A small network was shown many inputs. Here are its activations along a few directions, one row for each input.
Each table varies a few parts of the input and shows all the possible inputs, shuffled.
Descriptions start from the smaller parts, as in this example, which fits no table here: one of 8 places around a ring, together with either a single point or (one of 2 separate values, together with one of 4 places along a line) or one of 9 places around a ring.
Shared parts are said once, and a part with two or three values counts as separate values.
(in the rows, 128 means zero)

Other details of the inputs vary at random and push rows far along two fixed directions, the same in every table; ignore that.

Rows:
r1: [167 139 183  84 114 162 144 118  99  64 157 128 115 149]
r2: [141 126 114 152 134  89 118 136 164 146 146 129 156 132]
r3: [143 135 163  61 107 136 153 105  83  83 153 138 110 158]
r4: [105  80  90 149 161 135  60 155  81 161  75 141  99  63]
r5: [120 109 105 145 133 102 151  91 149 141 131 142 155 130]
r6: [148 138 107 156 111  98 156 108 155 125 136 137 129  96]
r7: [174 139 115 157 128  81 143 105 172 143 148 153 162 105]
r8: [129 125 134 153 115 113 133 101 172 143 112 143 157 119]
r9: [143 157 168  70 121 155 102 133 104 118 180 109 119 179]
r10: [143 130 180  89 118 159 130 140 110  73 163 104 121 182]
r11: [146 147 128 147 113 104 148 110 164 130 106 156 152 102]
r12: [120 162 120 143 127 122 135 124 174 158 115 120 163 135]
r13: [138 128 128 143 147 116 169 138 183 172 126 155 112 140]
r14: [120 153  99 158 123 118 143 124 162 155 148 105 142 126]
r15: [ 77  98  81 161 142 133  87 179  82 141  77 117  82  76]
r16: [130 118 110 162 114 107 139  99 163 136 143 127 134 113]
r17: [146 110 122 167 139 127 142 105 164 124 129 128 157 121]
r18: [ 67 115 117  70 153 186  84 173  13 130  86 108  72 123]
r19: [126 143 189  74  94 146 120 137 116  92 141 118 119 180]
r20: [ 67  88  74 145 161 127  99 173  66 148  63 132 104  90]
r21: [138 150 162 100 133 174 130 134 112 104 156  96 129 170]
Description of these inputs: either a single point or (one of 4 places along a line, together with one of 5 separate values).
Change only the choice among 5 separate values in r16. List by row number the other rows that result. -> r4, r5, r8, r17
Change only the choice among 5 separate values in r6. List by row number the other rows that result. -> r1, r3, r7, r11

Rows:
r22: [114 147 146  94 126 199  66 175  72 127 138  85  75 133]
r23: [ 77 124  59 184 164 113 141 149 146 154  94 111 129 124]
r24: [128 122 113 128 128 129 116 151  84 123  90 163  56  83]
r25: [119  97 113 155 164 126 108 160 140 171 124 112 134 131]
r26: [106 106 113 121 121 107  89 133  73 109  85 161  88  92]
r27: [149 197 203  58  80 128 201  91 197 132 219 108 143 226]
r28: [104 118  70 197 166  91 154 118 213 226  90 142 174 114]
r29: [160  78  92 198 152  80 140 116 184 156 117 165 159  71]
r30: [130 175 177  42 112 150 173 104 130 120 182 112 153 215]
r31: [174 189 165 101 115 141 147  95 166 109 222  88 195 208]
r32: [123  87 153  77 147 164  82 144  46  93  93 165  40 116]
r33: [ 97 140  58 187 140  60 125 131 193 184 111 124 172 133]
r34: [122 135 196  67 105 164 151 136 102  73 207  70 121 215]
r35: [143  90  83 204 126  85 172 114 167 122 122 137 164  81]
r36: [214 140 204 102  97 127 148  53 191  76 223 136 160 177]
r37: [119  86 146  97 110 127  80 146  56  92 114 137  96  92]
r38: [107 113 142 102  97 116 119 105  90 124  93 161 112 104]
r39: [206 152 195 100  72  97 191  92 181  87 226 136 143 166]
r40: [136 115 136 124 110 129  70 111  98  94 122 129 122  87]
r41: [116  85 135 111 139 148 115 121  86 141  70 174  83  89]
r42: [133  98 132 121 119 177  95 123  62  69 105 109  88  96]
r43: [131 160 116 193 137 123 140 169 223 158  78 131 198 133]
r44: [ 87 126 135  98 123 178  34 166  51 123 121  84 104 133]
r45: [107 151  45 208 158  82 145 156 199 206 102 132 136 101]
r46: [103 100 104 151 121 131 163 105 108 124  75 153 114  87]
r47: [127 139 111 155 133 113 139 165 164 170 150 102 136 127]
r48: [119 152  48 182 170  81 153 135 178 182 111 129 177 129]
r49: [ 93 109 110 125 172 149  88 165 100 158  97 132  84 141]
r50: [152 122 107 136 148 143  98 121  89 107 107 135 132  67]
r51: [193 165 146 114 111  76 200  66 184  95 190 159 175 171]
r52: [ 82 106 124 106 127 140  69 181  69 138 119  95 113 133]
r53: [ 50 115 127  90 141 184 122 155  65 129  88 101  84 138]
r54: [136 122 197  96 128 179  88 176  67  70  35 142  78  99]
r55: [186 131 182  65 108 126 159 104 109  67 191 132 143 156]
r56: [140 132  86 166 139  84 182  88 161 162  94 175 175  79]
r57: [132 127  88 211 167 119 107 124 197 186 132 118 179 113]
r58: [108 132  73 210 151 128 127 123 177 150 127  87 173 114]
r59: [111 104 142  90 118 163 123 133  46  61 109 144  58 130]
r60: [124 174 154 104  84  80 179  74 221 153 191 115 201 209]
r61: [108 121 158  76 107 169 119 144  46 121  86 160  44  91]
r62: [198 167 224  58  72 158 134  89 120  56 213 114  97 166]
r63: [112 123  70 171 168 112 125 169 125 176 112 111 168 105]
The inputs of r29 and r25 match in every part but one. If r55 is changed in the same way as r29 into r25, which row does it become? -> r63
What is each input in this table made of? -> one of 2 separate values, together with either a single point or (one of 4 places along a line, together with one of 5 separate values)
Change only the choice among 2 separate values in r44. List by row number the other rows that result. -> r40
Change only the choice among 2 separate values in r45. List by row number the other rows that result. -> r24
Change only the choice among 5 separate values in r57. List by row number the other rows that result. -> r22, r31, r44, r58
